These are the activations of a small neural network, seen along a few directions. Each row is one input.
Each table varies a few parts of the input and shows all the possible inputs, shuffled.
A made-up example of a description, with smaller parts first: values(2) and (point or line(11) or (ring(5) and line(6))).
Shared parts are said once, and a part with two or three values counts as separate values.

A family of inputs:
x1: [-18, 19, 82, 17, 31, -14, 4, 66, 9, -40, -6]
x2: [-16, -30, -10, -30, -24, -5, 13, 1, -30, -6, -28]
x3: [-27, -19, -1, -19, -51, 22, 29, 7, -29, -12, -40]
x4: [26, 6, -21, 19, 26, -1, -27, -31, 14, 21, 21]
x5: [-10, -8, -37, 5, -46, 36, 36, -17, 17, -31, 0]
x6: [10, -9, 14, -2, 19, -20, -32, -8, -29, 39, -19]
x7: [4, 20, 28, -1, -2, 0, -29, 13, -23, 52, -6]
x8: [-2, -20, -41, -12, -23, 11, 21, -20, 16, -20, 14]
x9: [5, -21, -9, -24, 11, -33, -5, -7, -34, 18, -19]
x10: [-8, 34, 42, 36, 38, 2, 9, 35, 58, -58, 32]
x11: [18, 36, -2, 18, 3, 20, -21, -14, 20, 36, 33]
x12: [18, -9, -45, -7, 20, -17, 0, -25, 10, 2, 18]
- What do these inputs look like to the network? => values(2) and (point or line(5))
- Which other rows agree with x2 in the values(2) part? List them by row number. => x1, x3, x6, x7, x9

A family of inputs:
x13: [12, 19, 17, 18, 3, 17, -7, -23, -6, 43, 9]
x14: [13, 45, 43, 30, 56, -14, 4, 20, 40, -3, 46]
x15: [39, -6, -41, 10, 11, -7, -49, -49, -9, 46, 16]
x16: [28, -21, -43, -23, 20, -32, -45, -34, -18, 44, 8]
x17: [-28, -12, 46, 3, 0, 1, 19, 29, -11, -50, -38]
x18: [2, 11, -52, 0, -28, 19, 12, -25, 12, 12, -2]
x19: [-20, -40, -6, -8, -19, -4, 32, 1, -24, -35, -40]
x20: [-6, 0, -59, -35, -14, -3, 18, -5, -6, 7, -8]
x21: [-26, 3, 52, -10, -19, 8, 3, 50, -11, -27, -7]
x22: [-9, 25, 37, 21, 11, 6, 9, 48, 54, -58, 54]
x23: [-15, 1, -16, -16, -19, -7, 14, 24, -21, 15, -28]
x24: [-2, -16, -37, -11, -52, 27, 14, -24, 11, -13, 19]
x25: [-5, 18, 58, 1, 24, -17, -5, 19, -23, 28, -11]
x26: [23, 3, 7, 21, 21, 4, -56, -27, -5, 49, 2]
x27: [-3, 53, 21, 28, 36, -2, 6, 43, 54, -31, 27]
x28: [-6, -26, -42, -42, -43, 4, 22, -2, 0, -18, 11]
x29: [12, -5, -35, -31, 8, -20, 8, -29, -21, 35, 13]
x30: [30, 29, 34, 36, 73, -22, -49, 16, 35, 2, 37]
x31: [-1, -33, -43, 6, -26, 21, 33, -47, 8, -40, -14]
x32: [8, 2, 46, 0, 37, -29, -52, 19, -19, 35, -18]
x33: [-16, -20, 8, 20, -16, 35, 19, -23, 4, -37, -28]
x34: [7, -4, 11, -14, -1, -22, 5, -1, -37, 45, -7]
x35: [-17, -24, -1, -24, -43, 2, 17, 28, -22, -10, -8]
x36: [23, -18, 2, -9, 16, -32, -41, -5, -39, 46, -16]
x37: [20, 6, -31, 4, -6, 7, 2, -49, -6, 39, 21]
x38: [-11, 12, 35, 40, 37, -7, 27, 24, 53, -82, 22]
x39: [-9, -44, -48, -28, -14, -5, 38, -28, -5, -44, -20]
x40: [-7, 21, -3, 14, -14, 32, -3, -1, 9, 14, -17]
x41: [-14, -5, 8, 3, -40, 43, 2, 4, 9, -10, 8]
x42: [-20, 25, 35, -6, -1, 0, 0, 48, -6, -2, -29]
- What do these inputs look like to the network? => line(5) and (point or ring(5))
- Start at x26 and move only the line(5) part, one step at a time. The first step leads to x13. Which rows follow, in order? => x40, x41, x33
- Which other rows agree with x29 in the line(5) part? List them by row number. => x13, x14, x25, x34, x37
- Which other rows agree with x24 in the line(5) part? List them by row number. => x21, x22, x28, x35, x41
